Each row below holds a small network's activations on one record, seen along a few directions.
Each row is followed by the record's values for the fields RIPOK, DOLIV, ZEFIM, ZIGUV, KIBEB, GASEP, FEK.
Not every record has every field; a missing one is written none.
Other fields move the rows too, some of them a lot.
Random noise pushes rows far along 5 fixed directions. That doesn't count. These rows show it; they differ only by the noise:
[-143  112 -144 -267 -255  180   65  185  151  182  152 -145  -49  -57
   41  -73   28 -299   -2  405]
[-106  159  375  137  198   -1  -96   30 -232   94   63  203   -8 -375
 -347  -81 -178  497    4   33]
[-299  -37  -26   36    3  -78  119  -22  -19  -76  113  -47  -68  166
  708   94 -176  348 -152 -262]
[-232    1  -23   27   77   77  -97   -2  200   39  107  178   -5  117
  300  102 -162  339   40  -39]
[-105  350  570  130  289  -65  -97  -11 -365 -164  444 -108  -67 -406
 -484   96 -125  476   55  -33]
[-121  305  255  199  276 -115  -59   73 -301 -242  262 -197 -163  -97
  175  -24 -409  286 -141 -429]
[-257  197  345    3   83 -133  130  -66 -277 -259  517 -331  -95 -103
  190  237  -12  375  -57 -128]

[ -61  181   39 -293 -336 -260  243  155 -329   11  132 -529 -151  -78
  399 -288   58 -335 -235 -100] => RIPOK: mupeg / DOLIV: pagas / ZEFIM: div / ZIGUV: giz / KIBEB: none / GASEP: none / FEK: none
[ -64   -5   79   36  153  127   35  -23 -309  293 -215  122  254 -255
  -49 -184 -110  169 -107  -33] => RIPOK: botut / DOLIV: pil / ZEFIM: fuv / ZIGUV: fupa / KIBEB: none / GASEP: none / FEK: none
[  35   80  175  -98 -418 -245  550  175 -693  -25  195 -675 -216 -371
  -17  -62  325 -247 -337  322] => RIPOK: fas / DOLIV: pagas / ZEFIM: fuv / ZIGUV: zafep / KIBEB: none / GASEP: none / FEK: none
[ 160 -289  127 -258 -416 -165  -54  313  430  -28   55  258 -197  331
  -48 -252  437 -144  -35  350] => RIPOK: mupeg / DOLIV: pagas / ZEFIM: fuv / ZIGUV: giz / KIBEB: kepu / GASEP: pazeg / FEK: nak
[-248  -52   17  177   87   38   45   16 -237  245 -188  278  133 -217
   38   47  -44  212   -5   57] => RIPOK: botut / DOLIV: pil / ZEFIM: fuv / ZIGUV: none / KIBEB: none / GASEP: none / FEK: none
[ 383  120  120  246  209   17 -161  -59  -31  -39 -102  113   72 -132
 -522 -158 -291   68   98 -214] => RIPOK: nir / DOLIV: pagas / ZEFIM: div / ZIGUV: giz / KIBEB: zovi / GASEP: lika / FEK: foz
[ -83  128    1    2   76   83   32  -38 -168    0   52  -37  -45 -199
 -259  165   68 -156  176  173] => RIPOK: madi / DOLIV: pagas / ZEFIM: div / ZIGUV: none / KIBEB: none / GASEP: none / FEK: none
[ 197   22  480  -56   45  -25   96 -337 -357   69  -37  -47  196 -385
 -328 -249   93  333  -88 -221] => RIPOK: madi / DOLIV: pagas / ZEFIM: div / ZIGUV: giz / KIBEB: kepu / GASEP: lika / FEK: foz
[ -74 -180 -150  -64 -233 -253   42  137  104  104 -270  -39 -124  345
  742 -276 -126   48 -133 -118] => RIPOK: mupeg / DOLIV: pagas / ZEFIM: div / ZIGUV: giz / KIBEB: zovi / GASEP: lika / FEK: nak
[  63  100  286  144  306  -64 -421 -145  508  -28  168  302  -36  144
 -287  -45  -50  349  223 -116] => RIPOK: madi / DOLIV: pagas / ZEFIM: div / ZIGUV: giz / KIBEB: zovi / GASEP: pazeg / FEK: nak
[ 203  110  110  140  211  -30 -122   69  -64 -231  -61  158 -190  -20
  -90  -15 -190   85  -72 -107] => RIPOK: mupeg / DOLIV: pagas / ZEFIM: fuv / ZIGUV: fupa / KIBEB: none / GASEP: none / FEK: none
[-102   18  426 -115  121 -140  102 -363   95 -299  589 -198  -13  149
  179  547  412  601  100 -140] => RIPOK: fas / DOLIV: pagas / ZEFIM: fuv / ZIGUV: giz / KIBEB: none / GASEP: none / FEK: none
[ -79  307  -26 -160   95    9 -106   27  103 -150  439 -396 -124  107
  274   23 -151 -354   96 -178] => RIPOK: madi / DOLIV: pagas / ZEFIM: div / ZIGUV: giz / KIBEB: none / GASEP: none / FEK: none
[ -19   85   56 -171  -86   27  -41  -42    2   16  349 -271  -86  -82
  -31   45  265 -180  150  191] => RIPOK: madi / DOLIV: pagas / ZEFIM: div / ZIGUV: zafep / KIBEB: none / GASEP: none / FEK: none
[ 340   14 -127  -24 -116   16  252   92 -265   63 -383  -98   66 -171
 -315 -327   13 -425 -373  -32] => RIPOK: fas / DOLIV: pil / ZEFIM: fuv / ZIGUV: giz / KIBEB: none / GASEP: none / FEK: none
[  76 -104   46  -59 -194   48  149    3   44  111  -34  -58  192  -79
    2  -44  123  -16   92  269] => RIPOK: botut / DOLIV: pil / ZEFIM: fuv / ZIGUV: giz / KIBEB: zovi / GASEP: lika / FEK: foz
[-236   45  410  109  137  -80  109 -254 -411   32  158  140   32 -349
 -343  308  268  513  133  175] => RIPOK: madi / DOLIV: pagas / ZEFIM: div / ZIGUV: none / KIBEB: none / GASEP: none / FEK: none
[ -86 -387 -303 -111 -194   47  401 -377  153 -361  117  -55  197  370
  128  799  630  150   22  189] => RIPOK: fas / DOLIV: pil / ZEFIM: div / ZIGUV: none / KIBEB: none / GASEP: none / FEK: none
[ 108  232   79   41    1  170 -157  241   69 -288   66    8 -287   46
 -306   51 -150 -445   48   67] => RIPOK: mupeg / DOLIV: pagas / ZEFIM: fuv / ZIGUV: giz / KIBEB: kepu / GASEP: pazeg / FEK: foz
[  28 -236 -380    5 -442  -10  317  213  -60  -92 -147  -94 -301  239
  123   63  140 -565  -13  447] => RIPOK: nir / DOLIV: pagas / ZEFIM: div / ZIGUV: giz / KIBEB: zovi / GASEP: lika / FEK: foz
[ -46    5  219  140  311  -60   11 -205  -43 -233  215   61  205    5
  100  276   -8  468  158 -247] => RIPOK: botut / DOLIV: pil / ZEFIM: fuv / ZIGUV: fupa / KIBEB: none / GASEP: none / FEK: none
[-119 -176   21  152   37  -98   99  -50 -113 -115 -155  334 -158   20
  270  309   63  329  -79  -19] => RIPOK: mupeg / DOLIV: pagas / ZEFIM: fuv / ZIGUV: none / KIBEB: none / GASEP: none / FEK: none
[  11 -140 -647  -15 -165  127  127   77  250 -106 -152   41 -142  431
  304  223  -31 -439    9    3] => RIPOK: nir / DOLIV: pagas / ZEFIM: div / ZIGUV: none / KIBEB: none / GASEP: none / FEK: none
[ 174 -120  230 -203 -167   94    6  -80  230   50  231  -80   87  -29
 -563    3  496   41   -6  246] => RIPOK: fas / DOLIV: pagas / ZEFIM: div / ZIGUV: giz / KIBEB: kepu / GASEP: pazeg / FEK: nak
[-209  132  199  -80   62 -109  220 -176 -225 -156  433 -502  162  -19
  408  171   98  138 -110 -331] => RIPOK: botut / DOLIV: pil / ZEFIM: fuv / ZIGUV: giz / KIBEB: none / GASEP: none / FEK: none
[-133 -154  143  102  130  -25   63 -131 -123  343 -295  330  295 -182
  194 -160  -51  505 -124 -220] => RIPOK: botut / DOLIV: pil / ZEFIM: fuv / ZIGUV: giz / KIBEB: none / GASEP: none / FEK: none
[ -37 -363 -412  -69 -131  327  103 -266  258  204 -461  461  363   19
 -402  315  379  117   83  449] => RIPOK: fas / DOLIV: pil / ZEFIM: div / ZIGUV: none / KIBEB: none / GASEP: none / FEK: none
[ -41  192  229  114  181  -31   38  -10 -351  -12   84  -26 -111 -307
 -269   74  -24   51  120   -3] => RIPOK: madi / DOLIV: pagas / ZEFIM: div / ZIGUV: none / KIBEB: none / GASEP: none / FEK: none
[ 168   10  -77   89  -35  141 -183  176  101  271 -308  382   24 -287
 -628 -255 -276 -271  161  311] => RIPOK: nir / DOLIV: pagas / ZEFIM: div / ZIGUV: giz / KIBEB: zovi / GASEP: pazeg / FEK: foz
[-195  143   -7  166   61  -18   83  190 -420  147  -90  -48  -20 -278
  116 -101 -233 -124 -110  -78] => RIPOK: botut / DOLIV: pil / ZEFIM: fuv / ZIGUV: none / KIBEB: none / GASEP: none / FEK: none
[  75  -35  537  -68  -18  -80  103 -179 -240   39  263 -152   86 -407
 -656 -131  343  324  -21   12] => RIPOK: nir / DOLIV: pagas / ZEFIM: div / ZIGUV: giz / KIBEB: kepu / GASEP: pazeg / FEK: nak
[  97  147 -260 -255 -318  109  -10  266   55  437 -142 -183  -93 -279
 -125 -469   25 -746   32  500] => RIPOK: madi / DOLIV: pagas / ZEFIM: div / ZIGUV: zafep / KIBEB: none / GASEP: none / FEK: none
[  54   91  164 -179   -2   14  112 -137  -66    5  167 -145   15 -180
 -232   25  211  -90   79  125] => RIPOK: madi / DOLIV: pagas / ZEFIM: div / ZIGUV: giz / KIBEB: none / GASEP: none / FEK: none
[ 101   53 -250   37  184  189 -233  -78  280    6  -33  194   71  141
 -227   -2 -222  -46   72 -148] => RIPOK: nir / DOLIV: pagas / ZEFIM: div / ZIGUV: giz / KIBEB: none / GASEP: none / FEK: none
[  79   60  400   44  160   25   -5 -224 -340   85   12 -137  329 -370
 -102 -205 -155  393  -91 -466] => RIPOK: botut / DOLIV: pil / ZEFIM: fuv / ZIGUV: giz / KIBEB: kepu / GASEP: lika / FEK: foz
[  14 -101 -217 -149 -359   59  105  135  317  -23 -115  106 -212  167
   90  239  125 -503    7  433] => RIPOK: mupeg / DOLIV: pagas / ZEFIM: fuv / ZIGUV: giz / KIBEB: zovi / GASEP: pazeg / FEK: foz
[ -66 -107 -192  258  193  -15    5 -124  -92 -273  -72  194  -70  171
   39  345 -125  278   62 -245] => RIPOK: nir / DOLIV: pagas / ZEFIM: div / ZIGUV: none / KIBEB: none / GASEP: none / FEK: none

Here are new rows. What are their fields?
[  92  355 -174  124  463  209 -410   23  109  -84   57  -53  -52  236
   59 -116 -547 -226   49 -450] => RIPOK: madi / DOLIV: pagas / ZEFIM: div / ZIGUV: fupa / KIBEB: none / GASEP: none / FEK: none
[  75  206  -53  230  138  -24 -169  232 -192  211 -159  -46   -8 -275
 -182 -298 -262 -219  -69  -69] => RIPOK: botut / DOLIV: pil / ZEFIM: fuv / ZIGUV: zafep / KIBEB: none / GASEP: none / FEK: none
[  42   14 -206  -19 -226   98  255  162 -471  286 -387   61  -55 -440
 -533 -220   -5 -411 -156  388] => RIPOK: nir / DOLIV: pagas / ZEFIM: div / ZIGUV: none / KIBEB: none / GASEP: none / FEK: none
[ 481  169  126  -20  120  316 -460   54  320  362 -257  354   91 -179
 -747 -365 -192  -77  130  150] => RIPOK: fas / DOLIV: pagas / ZEFIM: fuv / ZIGUV: giz / KIBEB: kepu / GASEP: lika / FEK: foz
[-175 -389 -126  227  -15 -201  373 -254 -334 -210 -268  241  -28  107
  362  358  111  575 -137 -233] => RIPOK: nir / DOLIV: pagas / ZEFIM: div / ZIGUV: none / KIBEB: none / GASEP: none / FEK: none
[ 319 -129  167   76   76   -6  -53   15  -31  247 -514  168  -22 -201
 -279 -588  -99  210 -258 -366] => RIPOK: fas / DOLIV: pagas / ZEFIM: div / ZIGUV: giz / KIBEB: kepu / GASEP: pazeg / FEK: nak
[-268  113  158  160  218   -1   16  -75 -228  -62  248  -38  102  -92
   30  351   30  250  110  -89] => RIPOK: botut / DOLIV: pil / ZEFIM: fuv / ZIGUV: none / KIBEB: none / GASEP: none / FEK: none
[-189  125   -1   28  -29 -136  -71  119 -166   -8   51    2 -148   18
  189   48  -70   38   75  -64] => RIPOK: mupeg / DOLIV: pagas / ZEFIM: div / ZIGUV: none / KIBEB: none / GASEP: none / FEK: none
[-227  115   75  193  238  -65  -54  -45 -248 -109   89   99 -119  -95
  133  188 -167  128  105 -160] => RIPOK: madi / DOLIV: pagas / ZEFIM: div / ZIGUV: none / KIBEB: none / GASEP: none / FEK: none
[-161  -20  194 -174 -243  116  148  -18  -60  -35   79 -230   65 -106
  224   23  192   63  -74   61] => RIPOK: mupeg / DOLIV: pil / ZEFIM: fuv / ZIGUV: giz / KIBEB: kepu / GASEP: pazeg / FEK: foz
[-126 -202  309    3    4  -75  -40  -21  234   21  138  239   86  -99
 -203   34  293  306  181  320] => RIPOK: botut / DOLIV: pil / ZEFIM: fuv / ZIGUV: giz / KIBEB: zovi / GASEP: pazeg / FEK: nak
[ -29  332   84  -63   75   92    7  158 -202 -216  458 -429  -21 -253
 -434  257   88 -483  220  209] => RIPOK: botut / DOLIV: pil / ZEFIM: fuv / ZIGUV: none / KIBEB: none / GASEP: none / FEK: none
[ -51  -56 -114    6  169  323 -421  -75  456  325   67  318  293   21
 -240   70   77  162  286  207] => RIPOK: botut / DOLIV: pil / ZEFIM: fuv / ZIGUV: zafep / KIBEB: none / GASEP: none / FEK: none
[  -3 -169  -21  -41 -156   18  203 -197 -161  115 -238   12  135  -76
  -53  -65  -21  122 -202 -204] => RIPOK: nir / DOLIV: pagas / ZEFIM: div / ZIGUV: giz / KIBEB: kepu / GASEP: pazeg / FEK: foz
[  -4  178  333 -100  -27 -126  130  -13 -388 -119  417 -267  -91 -402
 -493   50  121   27   34  149] => RIPOK: nir / DOLIV: pagas / ZEFIM: div / ZIGUV: giz / KIBEB: none / GASEP: none / FEK: none
[  88  202 -414  179   40   61   82  302 -383   61 -423 -186 -159 -145
   57 -361 -544 -525 -255 -338] => RIPOK: nir / DOLIV: pagas / ZEFIM: div / ZIGUV: none / KIBEB: none / GASEP: none / FEK: none
[  33   67   62  -42  113  -89   75   15 -166 -334  173 -247 -217  118
  301  165  -44  -35 -191 -199] => RIPOK: mupeg / DOLIV: pagas / ZEFIM: fuv / ZIGUV: fupa / KIBEB: none / GASEP: none / FEK: none
[ -91 -102   76  166   76 -166    9  -72 -135  181 -218  214  -71 -110
  121 -150   22  290  -88    6] => RIPOK: madi / DOLIV: pagas / ZEFIM: div / ZIGUV: zafep / KIBEB: none / GASEP: none / FEK: none
